A small network was shown many inputs. Here are its activations along a few directions, one row for each input.
In each table, some parts of the input vary, and every possible input appears once, in random order.
Descriptions start from the smaller parts, as in this example, which fits no table here: values(2) and (point or ring(9) or (ring(5) and line(6))).
Shared parts are said once, and a part with two or three values counts as separate values.
(in the rows, 128 means zero)

Other details of the inputs shift rows strongly along two fixed directions, in all tables alike. That doesn't count.

A family of inputs:
x1: [201 141 169  96 119 113 120 184 199 101  98]
x2: [ 74 118  82 160 139  81  65 166 135 120 108]
x3: [172 146 166 117 122 177 223  96 112 176 170]
x4: [ 29 119  91 131 139 147 158  64  57 184 180]
x5: [ 67 141  83 143 138  91  51 157 131 117 113]
x6: [212 139 163 110 126 117 116 186 194 107  97]
x7: [ 68 138  85 126 135  94  44 151 131 112 114]
x8: [178 148 165  89 127 190 198  89 111 168 167]
x9: [213 169 160 127 122 121 116 190 189 109 103]
x10: [ 66 113  84 134 141  85  54 156 135 116 108]
x11: [201 138 171  80 116 115 112 179 197  96  98]
x12: [171 145 168 108 123 178 219  93 114 175 170]
x13: [ 66 112  85 126 140  87  50 152 135 114 109]
x14: [181 103 172 106 124 164 223  65 107 111 142]
x15: [ 85  98 107 180 106  81  81 150 143  86  94]
x16: [ 75 134  81 161 144  89  55 164 127 123 109]
x17: [ 96 114  99 192 112  94  69 149 126  93  92]
x18: [215 152 166  95 125 127  98 179 187 104  99]
x19: [172 128 166 111 125 174 226 100 116 172 165]
x20: [ 53  81  93 177 115 136 145  70  65 144 145]
x21: [ 35 100  82 140 147 147 154  70  55 185 173]
x22: [183 138 165  91 133 189 193  92 109 170 161]
x23: [219 159 159 137 127 121 116 194 184 113  99]
x24: [ 93 123 100 192 107  94  71 150 130  88  97]
x25: [178 151 162 106 128 189 207  93 108 174 169]
x26: [ 84 120  90 163 135  86  69 127 115  63  95]
x27: [ 38 129  80 157 143 154 157  73  47 188 181]
x28: [ 85  92  90 153 137  78  73 124 121  63  90]
x29: [202 142 168 105 120 111 124 187 199 104  98]
x30: [203 143 167 114 120 110 128 190 199 105  98]
x31: [ 45  99 102 179 110 136 150  68  67 144 154]
x32: [172 141 172  82 121 181 206  86 117 167 167]
x33: [213 136 173 124 116 105 130 152 180  50  85]
x34: [ 67 110  87 118 138  89  47 150 134 111 110]
x35: [ 63 131  93 119 129  85  51 149 138 110 113]
x36: [ 29 118  92 122 138 149 154  61  58 182 179]
x37: [216 157 162 119 129 123 109 188 187 111  98]
x38: [ 37 114  83 132 150 157 139  66  48 185 174]
x39: [192 118 164 122 131 176 206  68  94 116 139]
x40: [171 124 172  75 124 179 209  91 121 163 161]
Each input here is: ring(5) and (values(2) or line(6)).
Q: The inputs of x19 and x27 match in every part but the ring(5) part. If x1 is changed in the same way as x19 into x27, which row does it become?
A: x5
Q: The inputs of x25 and x6 match in every part but the ring(5) part. If x7 is changed in the same way as x25 into x6, which row does it become?
A: x34
Q: Change only the ring(5) part in x28. List by row number the other rows that result.
A: x14, x26, x33, x39
Q: Change only the values(2) part in x14. List by row number the other rows that result.
A: x15

A family of inputs:
x41: [163 147 167  84 120 157 170 113 135 142 151]
x42: [200 163 168  99 143 138 149 142 161 133 130]
x43: [ 99 125 107 161 118 127 104 146 121 147 134]
x44: [202 134 173 115 122 141 150 145 161 143 121]
x45: [ 35  92  93 164 110 131 161  36  57 117 150]
x46: [164 132 168 170 109 172 217  84  93 124 143]
x47: [ 99 129 102 122 144  84  82 173 154 110 105]
x48: [162 148 145 121 121 176 185 109 108 175 161]
x49: [172 121 171 102 100 153 160 124 153 137 135]
x50: [188 134 176  93 102 144 152 140 166 128 123]
x51: [129 121 106 142 146  94  43 153 139  81  84]
x52: [ 17  77  83 138 140 158 176  59  49 194 181]
x53: [108 117 104 123 126  95  41 145 140  68  91]
x54: [ 82 125  85 153 142 145  96 106  79 125 127]
x55: [166 127 150 103 131 132 156 150 151 135 125]
x56: [124 119 118 155 125  81  51 183 173 110  92]
x57: [ 35  84  98 180 135 151 196  11  14 156 175]
x58: [103 112 106 133 132  89  84 176 159 113  99]
x59: [ 96 154  92 145 134 105  80 158 133 131 121]
x60: [199 152 162 127 110 160 160 152 153 148 134]
x61: [ 74 132  95 118 155 100 103 143 124 126 131]
x62: [182 106 141 103 140 151 154 115 122 111 124]
x63: [179 164 165  86 125 119 118 163 181 101 118]
x64: [ 71 127 104 119 121  94  71 145 136 116 115]
x65: [ 90 139 102 135 146  92  73 148 135 128 116]
x66: [177 174 143 113 133 154 154 138 142 144 146]
x67: [ 92 130 104 139 139  94  74 149 135 130 113]
x68: [176  99 155 142 115 150 224  79 110 111 140]
Q: What is each input in this table made of?
A: line(4) and (values(2) or line(5))
Q: The inputs of x64 and x67 match in every part but the line(4) part. If x53 is changed in the same way as x64 into x67, which row does it become?
A: x51
Q: Change only the line(4) part in x47. List by row number the other rows that result.
A: x41, x59, x65
Q: Change only the values(2) part in x62. List by row number the other rows that result.
A: x68
Q: Change only the values(2) part in x45. List by row number the other rows that result.
A: x53
